Each row below holds a small network's activations on one input, seen along a few directions.
In each table, some parts of the input vary, and every possible input appears once, in random order.
Descriptions start from the smaller parts, as in this example, which fits no table here: one of 8 places around a ring, together with either a single point or one of 9 places around a ring or (one of 3 separate values, together with one of 6 places along a line).
Shared parts are said once, and a part with two or three values counts as separate values.

Other details of the inputs vary at random and push rows far along two fixed directions, the same in every table; ignore that.

Rows:
R1: [-31  24 -47  22  -2  18  -2  17  15 -41  -4  13]
R2: [ 46 -29   2 -48  25 -62  -5  -2  -6  41 -25 -42]
R3: [ 62 -16   6 -29   5 -33   0  25  -7  38  23 -11]
R4: [-30  15 -51  17  25   5  -6 -31  18 -32 -30 -26]
R5: [-28  24 110  24 -59  -9  28 -18 -38 -42  38 -19]
R6: [ 44 -19  26 -24  10 -45 -25  18 -16  47  -4  -2]
R7: [ 13  -4 -29   6  10 -14  -8  11  -5  14  13  16]
R8: [-23   1 -49  13  17  24  15   3  22 -26   3  27]
R9: [-37  -7 -39  26  14  36  -6  -3  -4  -9 -18  19]
R10: [-33  10 -32  28  26  28 -18 -16  18 -10  -9  18]
R11: [ 56 -42   5 -28  11 -15  -1   6 -16  72   7  -5]
R12: [ 53 -21  21 -20  17 -21  -7  -9   5  62  19  -7]
R13: [ 26 -11 -28  -1  -4  13  -5  10  -5   9 -11   5]
R14: [-42  24 -29  19   4  13 -15   8  10 -35 -33  24]
R15: [ -9  23 103  15 -69  -2  45 -20 -21 -52  38 -15]
R16: [-34   3 -41  18  -4  45   8   3  14 -27 -22  11]
R17: [ 45 -25 -11 -43  30 -58   3   6 -13  42   2 -54]
R18: [ 34 -16  16 -38  23 -27   1  27  -8  53  20 -20]
R19: [ 22  13 -20  -4   4   4 -25   7  19   9  -6  -9]
R20: [ 22  -6 -18  -9   3 -11 -10   9  12   1 -18  21]
R21: [-37   8 -38  39  -1  31 -15   1 -13 -25 -20  17]
R22: [ 15 -17 -13 -15  13  -3   4   3  21   7 -15  24]
R23: [ 11  -7 -24 -12  -3  -5 -25 -10  -9  10   9  19]
R24: [ -4  11  71  25 -39 -22  27  -8 -13 -21   9   8]
R25: [-40   9 -38  -3  -4  35  -5 -10  20 -38  -6  19]
R26: [ 10  16 -15  -2  15   3 -30   6   7  16  -8  -9]
R27: [-33  25 -31  41  11  24 -27 -11   9 -26 -11  16]
R28: [  3 -18 -20 -19   7   3 -11 -16   0  16  12  22]
R29: [-41  -2 -29  18  21  12 -11  -4  13 -18 -24  36]
R30: [-14   9 -39  19  16  35  -1 -17  35 -20  -8  21]
R31: [-17  12 107   9 -58   6  59 -26 -13 -45  40 -12]
R32: [ 16   1   8 -33  -4 -12 -25   8 -16  19   8 -11]
R33: [-34  13 -45  29  16   9 -17  11  -3 -23   0  21]
R34: [-35  23 -47  17  14  14 -12  18   3 -24  -6  12]
R35: [-36  23 113   5 -51   3  47 -18 -23 -37  35 -25]
R36: [ 35 -20  29 -43  18 -32  -7  19  -1  52  -7  -8]
R37: [-39  12 -43  15   9  26  12  10  24 -34  -1  16]
R38: [ -4  20  71  14 -28   8  32 -11  13 -17  19 -25]
R39: [ 61 -17  10 -44   2 -41 -21  29   4  46 -11 -10]
R40: [-43  -1 -36   5  14  26 -19 -16   2 -20  -2  27]
R41: [-20   1 -49  34  -5  28  -8  -4  -6 -15 -16  27]
R42: [-32  -1 -47  23  18  17   9  -4  12 -15   6  33]
R43: [ 53 -28  14 -51  13 -33  -7  22  12  53  -8  -7]
R44: [ 49 -13  16 -39  28 -18 -20   9   6  67   7 -25]
R45: [  1  34 109  39 -57   0  47 -20  -5 -43  31 -25]
R46: [-16  18 -41  36   7  20 -21 -17  16 -16  -7  25]
R47: [ 43 -29  -6 -61  18 -49 -14 -14 -17  39  -2 -50]
R48: [-26  -4 -41  23   0  47  16  -7  12 -28 -17  23]
R49: [ 15 -15  10 -19   7   6   2  14 -13  36  -5 -16]
R50: [-11  25 102  32 -72   7  52   3 -26 -41  17 -35]
R51: [ 58 -17   2 -57  -5 -27 -30  16  -7  44  12 -19]
R52: [ 19 -20  -8 -18   8 -23  10  -9 -19  17 -21 -51]
R53: [  5 -19 -12  -5  15 -10  -2  -4  11  18 -11  30]
R54: [-34  16 109  36 -36 -10  59  -5 -25 -32  45 -19]
R55: [-30  14 -45  20   2  33 -15  11  -7 -18 -26   8]
Each input here is: one of 5 separate values, together with either a single point or (one of 2 separate values, together with one of 5 places around a ring).
The inputs of R8 and R30 match in every part but the choice among 5 separate values. If R18 is changed in the same way as R8 into R30, which row does it become?
Answer: R44
The inputs of R26 and R55 match in every part but the choice among 5 separate values. If R19 is changed in the same way as R26 into R55, which row does it become?
Answer: R50
Change only the choice among 5 separate values in R23. List by row number the other rows that result.
Answer: R7, R24, R41, R46

Rows:
R56: [-61  29  -9  45  -5  25  26 -21  16 -65 -23  -3]
R57: [ 48 -31 -32 -55  30 -37 -20  11   5  47 -17 -18]
R58: [ -6  16   4  -3  -4  -5 -10  -8  -2 -13   0 -19]
R59: [-36   9 -56  18  11  17 -25   7   5 -25 -20  41]
R60: [-12  17  33   5 -25 -16  14   2  -8 -30   0 -19]
R61: [ 22   5  97  -5 -30 -28  10  -3 -32  18  35 -21]
R62: [-33  32  22  36 -18   6  17  -5   2 -46  -7 -17]
R63: [ 50 -16  -2 -36   5 -27 -17  18 -17  45   2 -37]
R64: [ 34  -4  53   0  -7 -29  -2  14 -19  37  15 -12]
R65: [ 40 -18  41 -31  -8 -28  18   1 -20  33   8 -48]
R66: [ 10   1  28  -1 -22   4  13   9   6  -5  13  23]
R67: [ -3  10  78  -3 -28 -18  33 -25 -11 -18  16 -41]
R68: [ 18 -34 -86 -27  46   9 -27   8   7  44 -14  16]
R69: [-39   6   8  17  -1  17  17 -24   6 -28   9  11]
R70: [ -6  10 -14  24  -1  27   0   4  21 -10  -1  32]
R71: [  7 -13  64  -9 -18 -24  36  -3 -11   3  21 -10]
R72: [-74  31 -37  63 -25  74  17 -11  18 -78  -6  48]
R73: [ -4 -10 -84   1  29  20 -44  15  -3  17 -18  28]
R74: [ 26 -11 -29 -20  14  13 -29   4  17  28   8  27]
R75: [ 20 -27 -79 -19  57  -1 -28   8  20  45 -20  20]
Describe the family of inputs behind these rows.
Answer: one of 4 separate values, together with one of 5 places around a ring
The inputs of R74 and R70 match in every part but the choice among 4 separate values. If R67 is changed in the same way as R74 into R70, which row does it become?
Answer: R56
Start at R59 and move only the place on the ring of 5, one step at a time. The first step leads to R66. Which rows follow, in order?
Answer: R71, R57, R60
Change only the choice among 4 separate values in R71. List by row number the other rows that result.
Answer: R68, R69, R75
